Each row below holds a small network's activations on one input, seen along a few directions.
In each table, some parts of the input vary, and every possible input appears once, in random order.
Descriptions start from the smaller parts, as in this example, which fits no table here: one of 8 places around a ring, together with either a single point or one of 9 places around a ring or (one of 3 separate values, together with one of 6 places along a line).
Shared parts are said once, and a part with two or three values counts as separate values.

Other details of the inputs vary at random and push rows far along three fixed directions, the same in every table; ignore that.

A family of inputs:
row 1: [  6 -22 -13   5  14   9  -8   5  10 -13   9]
row 2: [ 10  -6  -1   6  17   5  -7  -6  15 -18  -9]
row 3: [ 25  -1 -11  -3  24   5   6   0   2 -12   4]
row 4: [-35  19   9  -4   4 -21  -1  37  -9  12 -16]
row 5: [-49  30  -1   0 -27 -20  37  -6   4  11  -2]
row 6: [  4  -3 -23 -10  19  -1 -15   0  12 -21  11]
row 7: [  4 -29 -22 -19  -5   8 -13   6  17 -15 -10]
row 8: [  6  -5  11  -5 -30   1 -25   7  -3  38  -8]
row 9: [-11  20  -1  -6   9 -11  18 -18  -3 -14  11]
row 10: [ 17 -13   7  -4  30  27   1  17  -5 -29 -17]
row 11: [ 21 -10   2  -1   9  12   5 -17  -5  -5   7]
row 12: [ 17  13   4  -6  20 -13 -35  15 -15  19  -1]
row 13: [ 24 -13   3  -3   7  15   4   2  -4 -16 -12]
row 14: [ 34  -2 -21  -3 -20  -6  16 -18   5  -1  -4]
row 15: [-3  3 -2  7 34 -9 -7 36 -3 -8  1]
row 16: [ 18  17 -19  -7 -28 -14  11 -46   7  13  21]
row 17: [  5  20  31  17  -6  -6  -7  10 -23  42   9]
row 18: [ 24  -2 -30 -24 -31  -5  12 -31  14   6  -4]
row 19: [ 35  -2 -23  -2 -17  -4  11 -20   4   2  -7]
row 20: [ 25  -7   3 -18 -15  -4 -21   5  -7  24 -15]
row 21: [ 13   2  -5   8  19  -3 -24  49  -5   7 -16]
row 22: [-39  -8  22 -10  20  17  12  17  -2 -29 -17]
row 23: [-56  20  18  11  10  -1  14   2   0 -13  16]
row 24: [ 16  -6  -5   6 -10  -9  -2 -22  15  -4  -4]
row 25: [ 13  -6 -20 -15 -11 -15 -31  20   3  24 -15]
row 26: [-22  33  14  24   1 -25   3  28 -12  35  10]
row 27: [ 16   6  -5  -7 -35  -5   8 -51   2  13  22]
row 28: [ 13 -15   2   8 -15  14   2 -20   5   6  20]
row 29: [ 37   6  -3   4   1  -5 -19  24 -10  22 -14]
row 30: [-22   3 -10   5  26   5  27  16   5 -37 -13]
row 31: [ 18  -5  16  17 -29   5 -18  11  -9  35  -2]
row 32: [  6 -14   8  -5  37  21  16  -1  -3 -38   2]
row 33: [-21  35  39  11  -1  -9  -9   5 -26  34  10]
row 34: [-23  -4  17  11  -1  11  31 -17  -1 -15  17]
row 35: [-38  20  30  28   2 -17   3  32 -15  27  11]
row 36: [ 15 -20  -5  -8  -5  13 -26 -26   4  -3  14]
row 37: [ 12 -17  22   9  24  13 -35  31 -15  13   1]
row 38: [-30  10   2  19 -12  -2  29 -12   8   2  21]
row 39: [ -3 -18 -14  -6  14   8 -23  -5  11 -20  11]
row 40: [  5 -30 -24 -19  -3  10 -17   3  17 -12 -13]
row 41: [ 35  -9 -19  -7  20   3   0  -8   2 -10   2]
row 42: [ 38  -6   7   4 -11   3 -22   8 -14  26 -14]
row 43: [-13 -24 -10 -17  26  20 -15  28  13 -30 -17]
row 44: [ -1  -6  -3   5  14   3  10 -23  16 -28 -10]
row 45: [-10  -6  -2  -8 -44   2  13 -34   8  16  -2]
row 46: [ 27 -19  12  10  -8   9 -34  22 -11  23 -12]
row 47: [ 17 -21 -16   6 -16   4  -6   5  11  -4  -2]
row 48: [  6   0  -1   7  41  -7 -28  48  -8   5  -5]
row 49: [-25  15  -4 -16   0  -5  35 -15   0 -15 -13]
row 50: [ 24  -4 -10  -5  23   0   7   1   0 -15   3]
row 51: [-12 -11   9   8 -12  16  30 -13   3 -21   0]
row 52: [-32  -7  17  -4  28  20   7  -7  -1 -41  10]
row 53: [ 15   9 -10  11 -21 -22  -9  20  -3  28  -5]
row 54: [-34  36  27  -3   0 -26   9  29 -23  26 -18]
row 55: [ -6  19  -2   3  -5 -27 -21  11  -5  21  12]
row 56: [-18  17   8  -8 -36  -2  34 -33   0  14  -2]
row 57: [-22  14  13  -4   9   7  22 -32  -7 -17  11]
row 58: [ -9 -14 -12   8  -4  11  19  -5  12 -23  -4]
row 59: [  9 -10  -3 -22  -2  10   1 -13   1  -5 -16]
row 60: [-38  23  -1   3  11 -15  14  -7   1 -13  12]
row 61: [-32  -1  10  15  20  15  18  27   3 -28  -8]
row 62: [-15  11  11   7 -33   1   5 -38   1  17  26]
row 63: [  6  -8 -19  -1 -35 -11 -13 -31  14  12  25]
Description of these inputs: one of 3 separate values, together with either a single point or (one of 4 places along a line, together with one of 5 places around a ring).
- The inputs of row 11 and row 17 match in every part but the choice among 3 separate values. If row 60 is changed in the same way as row 11 into row 17, which row does it become? => row 6
- The inputs of row 54 and row 18 match in every part but the choice among 3 separate values. If row 35 is changed in the same way as row 54 into row 18, which row does it become? => row 38
- Which other rows does row 4 become when the choice among 3 separate values takes its other values? List them by row number. => row 5, row 25
- Which other rows does row 29 become when the choice among 3 separate values takes its other values? List them by row number. => row 14, row 19
- A walk changes only the place on the line of 4. It starts at row 49 and steps to row 19. List the rest of the walk in order. => row 41, row 12

A family of inputs:
row 64: [ -1   7   2  -1 -15 -14 -10   9  -3  17 -13]
row 65: [ 23   3 -17   5  -8 -12 -10  -5   6  16   5]
row 66: [ -2   5  -4   8 -12 -12  -6  14   2  21  -7]
row 67: [ 22  -1  -9   5 -13  -4 -18  -5   1  12  14]
row 68: [  2   9  17   5   4   5  -7   4 -10  11  -3]
row 69: [ 13   6 -10  -5 -24  -6  15 -21  -3  18  12]
row 70: [  5  -9  -5   0  -5  -5 -10  -6   8   5   8]
row 71: [-13   3  14  -3  24   6 -23  22  -5  -3  -8]
row 72: [-33  22  18  13 -27 -20  14 -16  -8  27  10]
row 73: [-17   8   3   6  23  -8  -8  28  -1  -2  -8]
row 74: [-13  11  11   0   3  -4  13   9  -6  -5 -15]
row 75: [ 24   5 -10  -5 -10 -14 -14  -9   0  11  -1]
row 76: [  3  -8 -19 -19  19  12  18 -16   8 -33   9]
row 77: [-24  -1   4   4   7   8   7  14   0 -19  -1]
row 78: [ -3  -6 -13 -14 -11   3  10  -5   5  -1   2]
row 79: [ 16   1 -13  -8 -15 -15 -17  -6   4  11  -5]
row 80: [ 21 -16 -21  -3   4   8   5  -2  14 -14  -8]
row 81: [ 12   4  -7  -4  -4  -4  12 -15   0  -7  -5]
row 82: [-37  13  15  12   0   7  36   1  -4 -20   3]
row 83: [ 17 -17  -8 -10  -3  20   1 -16  11 -16  -5]
row 84: [ -6 -20  -2  -5  18  14   0   8   9 -25  -4]
row 85: [ -8   0  -1  -2 -22   5   6 -19   7   5  -1]
row 86: [-1 -2 16  8 -1  0 -3 12 -5 11 -2]
row 87: [ -5   8  18   1  29   8 -20  19  -9  -3  -5]
row 88: [  6   5  13   6   3  -8 -22   7 -12  22   4]
row 89: [ 11 -12   1   0 -10   6  -3  -8  -1   6  -2]
row 90: [-16  -7  13   1  13   5  -9  17  -6  -3  -9]
row 91: [ 24 -15 -14  -1   5  14  -3  -6   5 -20   7]
row 92: [  1 -12  -6 -16  20  16  10  11   0 -23  -6]
row 93: [ -3   0  17   6  31   0 -16  23  -7  -3   2]
row 94: [ 12 -17  -9  -2   7  13  18 -23  11 -27   8]
row 95: [ 27   0 -14   7 -11  -7  -4  -4   3  17   1]
row 96: [ -6   4  15   7   4   1   9  -5 -10   1   2]
row 97: [-48  25   1  -3 -19 -11  52 -29   2  -5  16]
row 98: [ -1   5   3   7  -6  -9 -25  18  -6  18   6]
- The inputs of row 77 and row 98 match in every part but one. If row 84 is changed in the same way as row 77 into row 98, which row does it become? => row 70
- What do these inputs look like to the network? => one of 5 places around a ring, together with either one of 3 separate values or one of 4 places along a line
- Which other rows does row 97 become when the place on the ring of 5 takes its other values? List them by row number. => row 69, row 76, row 78, row 92
- Which other rows does row 79 become when the choice among 3 separate values takes its other values? List them by row number. => row 73, row 97
- Which other rows does row 82 become when the place on the line of 4 takes its other values? List them by row number. => row 83, row 86, row 89
